[134 125 152 146 119 134 173 143 151 103 137  96 127 147 152 166 184 168
 171 164 133 111 114 105  94  73  98 114] = Kabev
[150 149 113 106  88 135 182 155 128  96  91 134 192 180 144 107 117 160
 108 106 119 158 186 103  83 105 145 156] = Zili
[139 155 144 144 134 110 116  91  87 111 109 144 143 158 184 178 164 131
 143 115 106  86  75  76  97 111 122 148] = ninuz
[126 157 116  87  98 137 173 151 143 103  96 134 170 166 155 110 124 135
 123  86 109 140 162 164 126  85 100 166] = fesod
[134 125 152 146 119 121 114  88  98  85  81 106 127 147 152 166 184 168
 171 164 133 111 114 105  94  73  97  70] = nuko
back: [117 107 144 180 192 134] => Zili
size: [139 155 144 144 134 110 116  91  87 111 109 144 143 158 184 178 164 131
 143 115 106  86  75  76] => 24
back: [134  96 103 143 151 173 137] => fesod

[105 147  54 124 173] = Tiper
[194 125 129 102 182] = Zeseg
[194  94 127 126  73] = tig
[194 126 127  94 166] = fufas
[194 125 129  94 166] = Peve
size: [194 125 129 102 182] => 5
size: [105 147  54 124] => 4
back: [ 94 127 126 194] => fufas

[146 155 123 141 164 108] : kopas
[ 99  88 146 100 158 143] : gage
[ 73 145 140  77 163  98] : Rif
step -1: [146 155 123 141] => [145 154 122 140]
back: [ 77 140 145] => Rif
step -1: [158] => [157]

[157 184 150  90]  tepok
[157 184 150 125]  gelu
[157 184  76 125]  reka
asked: [157 184 150  90] => tepok
step +1: [184] => [185]

[107 107 142 115  92  72]  Laf
[184 131 117  91 132 153]  gozu
[170 148 121 109 151  81]  vala
[170 121 148  90  91 181]  Zedu
[102 100 132 124  82  76]  Fop
[139 119 138 104 114 145]  Dopib
[102 100 135 115 135 111]  bege
[123 169 145 153 100 167]  basug
step -1: [119 138 104 114] => [118 137 103 113]
asked: [102 100 132 124  82  76] => Fop
back: [121 148 170] => vala
step -1: [148 121 109 151] => [147 120 108 150]
size: [139 119] => 2

[151  74 127 100  80 176 143 186 190 138 104 111 125]  Miti
[ 99 159  74 158 180 172 103 174 155 100  85  71  83]  fon
[ 92 160  87 150 115  64 189 189 166  89 150  94 138]  vana
[141  85 157 160 178  57 175 148  82 142 192 130 164]  Radot
[179 176 155 125 128 109 116  65 172 157 114 163 168]  Zupo
[ 76 159 170 121 145 109  67 181  66  90 158 166  95]  Fuvi
step +1: [180] => [181]
back: [155 174 103 172 180 158  74] => fon
size: [ 76 159 170 121 145 109  67] => 7
size: [ 92 160  87 150 115  64 189 189 166  89 150  94 138] => 13

[150 115 134 105 161 121 130 136 136  95 140 123 161 133 127  94  95 107
 136 133 173  81 130 168 127 161 118 113 145 140 136 138 133 147 127 119
  94 117 103 148 120 131 132  92 162 116  80] : fut
[118 143 112 176  76 141 127 111 107 127 101 147 120 107 108 171 204 161
 112 103 120 173 116  53 117 113 139 134 155 130 128 116 133 103 142 130
 151 142 125 112 120 134 127 170 142 123 161] : gudi
[118 143 112 176  76 141 127 111 107 127 101 147 120 107 108 171 204 161
 112 103 120 173 116  53 117 113 139 134  80 110 120 104 107  87 114 145
 152 154 149 152 154  99 136 170  59 130 161] : rati
step +1: [113] => [114]
step +1: [104] => [105]
step +1: [127 101 147 120] => [128 102 148 121]
size: [118 143 112 176  76 141 127 111 107 127 101 147 120 107 108 171 204 161
 112 103 120 173 116  53 117 113 139 134  80 110 120] => 31
size: [118 143 112 176  76 141 127 111 107 127 101 147 120 107 108 171 204 161
 112 103 120 173 116  53 117 113 139 134 155 130 128 116 133 103 142 130
 151 142 125 112 120 134 127 170 142 123 161] => 47

[ 98  84  79  76  58  88 149 102 159 126 138  58] -> vusit
[153 158 143  51 136 121 192 101  88 163 133 144] -> bofis
[ 98  84  79  76  58  88 149 102 159 126 149  58] -> Gusa
[136  96  91 173 150 105  74 150 172 109 195 101] -> gov
[ 91  98 114 121  69 112  87 117  64  97  73 164] -> pufog
[121 190 143  51 136 121 192 101  88 163 108 192] -> Guz
[139 144 141 141 183 139 122 180 165 137 179 108] -> Sipo
[149 100  88 176 129 123  70 110 193  93 125  80] -> vosil
[ 56  85  99 108  61 106 105 152 115 100 104 106] -> nalop
[ 98  84  79  76  58  88 149 102 159 126 149  97] -> Durup
size: [153 158 143  51] => 4
step +1: [180 165] => [181 166]
asked: [153 158 143  51 136 121 192 101  88 163 133 144] => bofis
step -1: [149 102 159 126] => [148 101 158 125]
step -1: [139] => [138]
step +1: [99] => [100]

[168 146 128 121]  Ker
[186 146 120 121]  Somub
[176 148 127 120]  zus
[ 78 112 135 134]  sigo
[ 77 129 156 128]  ruveb
[130 179 188 109]  safo
[136 173 178 111]  nedi
[ 77  64  77 152]  Sovon
step +1: [64] => [65]
size: [ 78 112 135] => 3
size: [130] => 1

[133 152 171 153 126 131 149 140 119 149 139 142 123 164  86 131 105 132
 135 102 129  91 138 146 125 130 111 136 135 133 156 119 123 125 141 152
 140 134 142  98  93 131 126 166 110] = Dun
[125 101  82 110 151 132 113 115 123  94 127 111 102  69 151 119 145 163
 133 153 144 159 136 103 147 146 156  98 120 116  79 150 142 138  97  67
 106 144 144 152 167 123 134  90 134] = vata
[145 154 190 160 138 138 152 147 116 158 131 153 116 160  69 127  99 117
 130 108 131  86 137 150 128 140 105 143 148 127 158 106 125 127 136 155
 146 133 147 100  86 130 132 173 102] = nimi
[126 141 143 125  95 118 124 131 145 152 118 136 173 176  98 138 131 139
 114 120 101 124 104 143 104  97 107 163 129 139 168 108 112 115 159 190
 145  96  90 128 113 132 121 140 138] = Zano
[111 111  81  98  98 113 104 112 147 116 120 110 165 127 164 135 155 145
 118 140 111 163 106 117 113  99 136 134 110 136 124 137 121 121 139 140
 121 105  90 153 157 128 120  95 156] = Lafan
[149 153 193 163 147 142 153 149 113 155 132 154 104 151  71 125  97 112
 132 110 136  84 141 149 134 149 109 139 151 123 151 106 129 129 129 145
 144 141 155  99  87 129 136 173  98] = vizo
[125 101  82 110 151 132 113 115 123  94 127 111 102  69 182 119 145 118
 133 153 144 159 136 103 147 146 156  98 120 116  79 150 142 138  97  67
 106 144 144 152 167 123 134  90 134] = Tif
step -1: [165 127 164] => [164 126 163]
step -1: [132] => [131]
back: [164 123] => Dun
step -1: [141 155] => [140 154]
size: [126 141] => 2
step -1: [86] => [85]
step -1: [133] => [132]

[108 139 121  71 130 131 117 109 146 161 117 135 125 140 157 138 127 115
 114 136 164 153 142 140 159 125 140 154 101 106 142 108 139 121  71 127
 131 124 140] = fudi
[105 143 103 124 130 155 117 109 146 161 117 135 125 140 157 138 127 115
 142 159 164 140 154 114 136 153 140 125 101 106 142 108 139 121  71 127
 131 124 138] = Biv
[110 114 114 123 115 101 115 124  99 113 125 112 149 126 107  90 171 125
 126 122 132 140  85 148 125 106  91 119 145 156 141 117 148 139 132 143
 165 120 131] = vevu
step -1: [ 85 148] => [ 84 147]
asked: [105 143 103 124 130 155 117 109 146 161 117 135 125 140 157 138 127 115
 142 159 164 140 154 114 136 153 140 125 101 106 142 108 139 121  71 127
 131 124 138] => Biv
asked: [108 139 121  71 130 131 117 109 146 161 117 135 125 140 157 138 127 115
 114 136 164 153 142 140 159 125 140 154 101 106 142 108 139 121  71 127
 131 124 140] => fudi
step +1: [125] => [126]
back: [125 140 153 136 114 154 140 164 159 142] => Biv

[150 141  66 117 151 143 121 129 156 134 125 134 134 157 125 139 138 131
 105] = rizik
[148 125  79  92 133 114 126 106 156 147 126 146 148 155 128 146 112 143
 122] = pez
[132 126 134  91 114  86 128  89 135 151 127 149 148 135 124 137  98 141
 156] = feko
[119 180 140 132 137 122  64 137 100 127 149 151 148 102  94 128 142 139
 123] = finaf
size: [148 125  79  92 133 114 126 106 156 147 126 146 148 155 128 146 112 143
 122] => 19
step -1: [131] => [130]
step -1: [ 66 117] => [ 65 116]
step -1: [146 148 155] => [145 147 154]
back: [148 149 127 151] => feko

[ 91 180  96 100 159]  loz
[125 150 127 131 181]  gomi
[141  73 137 136  84]  kotup
[121 173 125 129 199]  Dak
[120 165  82 117 117]  Gofef
[119  90 117 117  82]  zef
size: [119  90] => 2
step -1: [ 90 117 117] => [ 89 116 116]
asked: [119  90 117 117  82] => zef
step -1: [91] => [90]
step -1: [180  96 100] => [179  95  99]
size: [119  90 117] => 3

[140 141 140 117 110  97]  Fet
[123  87 145 125 145 162]  gomu
[136 168 110 138 101  83]  lup
[142 141 140 117  94 123]  Zimuf
[149  77 193 127 116 182]  Vuvus
[131 132 124 127 125 122]  kuvo
[160 143 157 106  67 147]  kibi
[127 110 135 122 135 137]  bosup
asked: [142 141 140 117  94 123] => Zimuf
size: [140 141 140] => 3
size: [160 143 157] => 3
size: [136 168 110 138 101  83] => 6

[135 112 127  82] = Subu
[100 109 192  73] = Zesa
[129 155 192  73] = puti
[128 183 139 176] = rof
asked: [129 155 192  73] => puti
step +1: [139] => [140]
step -1: [135 112] => [134 111]
step +1: [100 109 192] => [101 110 193]
back: [112 135] => Subu
size: [135 112 127] => 3

[ 69 105  80 108 119 112  85 146 170 133] -> zifeg
[ 69 105  80 108 119 112  85 146 170 119] -> Luma
[ 57 119 121 133 125 102 103 146 174 111] -> lekim
step +1: [80] => [81]
size: [ 69 105  80 108 119 112  85 146] => 8

[125  89 197 171  69  78 146  68 118  95 191 133 140 185 190 177 118 101
 186 131 163 158 125 173 145  67  95 170 182 126 121 144 162  94  67]  navop
[ 74 167  58 162 174 179  72 165 182 170 143 169 149 141 144 114 100 154
 157 184 154 156 179 138  86 110  67 148 131 151 124  64 127 135  62]  Ras
[138 175 110 164 182  58 168 192 163 101 144 105 115 134  84  61  62 141
  71 114  84 185  81 128 126 121 129 136 148 158 189 118 151  97  68]  bitin
[156 141 176  72 135 134  74 100 154  94  99  69 159  61 180  67 151 170
 126 106 177 129 128 138 175 108 164  76 190  74 131 117 160 145  67]  kipi
[102 163 111 109 112 189 176  79  70 190 112 189 131 131 185 168 167 144
 158 110 143 151 139 122 185 128 168 162 116 123  59 153  60 140  89]  lag
[113 171  95 118 150 102  96 106  77  58 147  80  70 104  76 128 135 128
 187 127  63  99 141 160  71 104  75  83 142 100  80  61  58  98 115]  bule
[144 138  60  73  83 178 192  87  73 190  85 121 140 137 156 106 164 147
 143 116 110 108 164 171 100 126 118  79 111  86 134  95 197 168  81]  Zumep
[117 104  70 198 176 192 137  83  89 145 158 100 159 103 136 154 195 150
 188 165 173 180 165 159 116  96 113  77  93 161 177 145 177 148  75]  luro
[ 96  59 173  93 193 135 192  70 186 145  71 180  79  81  71  93  70  59
 170 171  97 102 152 138 145 169 121 113 179  72  79  62 182 171 172]  vesod
[190 149 183  82 190  72 143 150 194 162 193  97 128 187 111  80 125 113
 172 133 164 130  78 115 141 192 119 172 190  73 105 172 100 127  74]  takag
[ 62 115  90  64  90 183 140 106 151 150 140  77  83 161 191  99 198 154
  83 119 135 107 127 103 118  79  79 171 151 142 188 144 149 122 110]  vemog
[190 149 183  82 190  72 143 150 194  85 193  97 128 187 111  80 125 113
 172 133 164 130  78 115 141 192 119 172 190  73 105 172 100 127  74]  belag
back: [164 108 175 138] => kipi
step -1: [182 126] => [181 125]

[149 140 155 141 110 154 158 109  77 157  99 159 144 108 101 112 155]  fofir
[117 114 114 107 173 139 134 119 108 115 175 136 112 175 169 119 132]  monav
[ 77 182  54 183  82 108 116 118 161  64  89 115 176 112  90 118 113]  rosul
[127 160 127 155 119 178 180  74  92 131 112 181 156 131 110  73 177]  saka
step -1: [127] => [126]
step -1: [77] => [76]

[126 162 118 116  87 101 138 116 116 156 112 114 170 167 107  92 151 151
 100 108  91]  biz
[116 156 112 114 170 164 123 122 109 157 106 133 143 184  99 119 160 129
 131 104  92]  zeviz
[118 123 125 133  83  88 112 127 106 146 107 164 146 183  92 145 157 111
 152 112 105]  bilan
step -1: [ 92 145] => [ 91 144]
step +1: [157 106 133 143] => [158 107 134 144]
step +1: [164] => [165]
step -1: [123] => [122]
back: [167 170 114 112 156 116] => biz
step +1: [107] => [108]

[122 130 129 126 131 124 133  81  87 133] -> Vefen
[131 122 130 129 126 133 124  87  92 126] -> Kopa
[131 122 130 129 126 133 135  81  87 133] -> kepi
size: [131 122 130 129 126 133 124  87] => 8
step -1: [133 124] => [132 123]
back: [124 133 126 129 130 122 131] => Kopa
size: [131 122 130 129] => 4
back: [ 87 124 133 126 129] => Kopa
size: [131 122 130 129 126 133 135  81] => 8

[104 115 110 104 127 138  79 122 135 101 171 169 145] -> Nudug
[134 102 120 131 205 163 108  96  78 110  88  96 105] -> bobik
[115 124 123 123 117 132 115 128 136 119 147 140 132] -> fes
[133 125 132 138 140 132 138 124 118 131 110 108 117] -> Por
back: [102 134] => bobik
back: [117 108 110] => Por
step +1: [140] => [141]
back: [ 96 108] => bobik

[ 94 194  97 114] = Taf
[152 116  59 185] = fike
[132 193 161 109] = Zaro
[ 88 165  83 132] = Sakuv
back: [193 132] => Zaro
step -1: [ 88 165  83] => [ 87 164  82]
step -1: [165] => [164]
size: [152 116] => 2
size: [ 88 165  83] => 3
step -1: [ 94 194] => [ 93 193]
back: [185  59] => fike

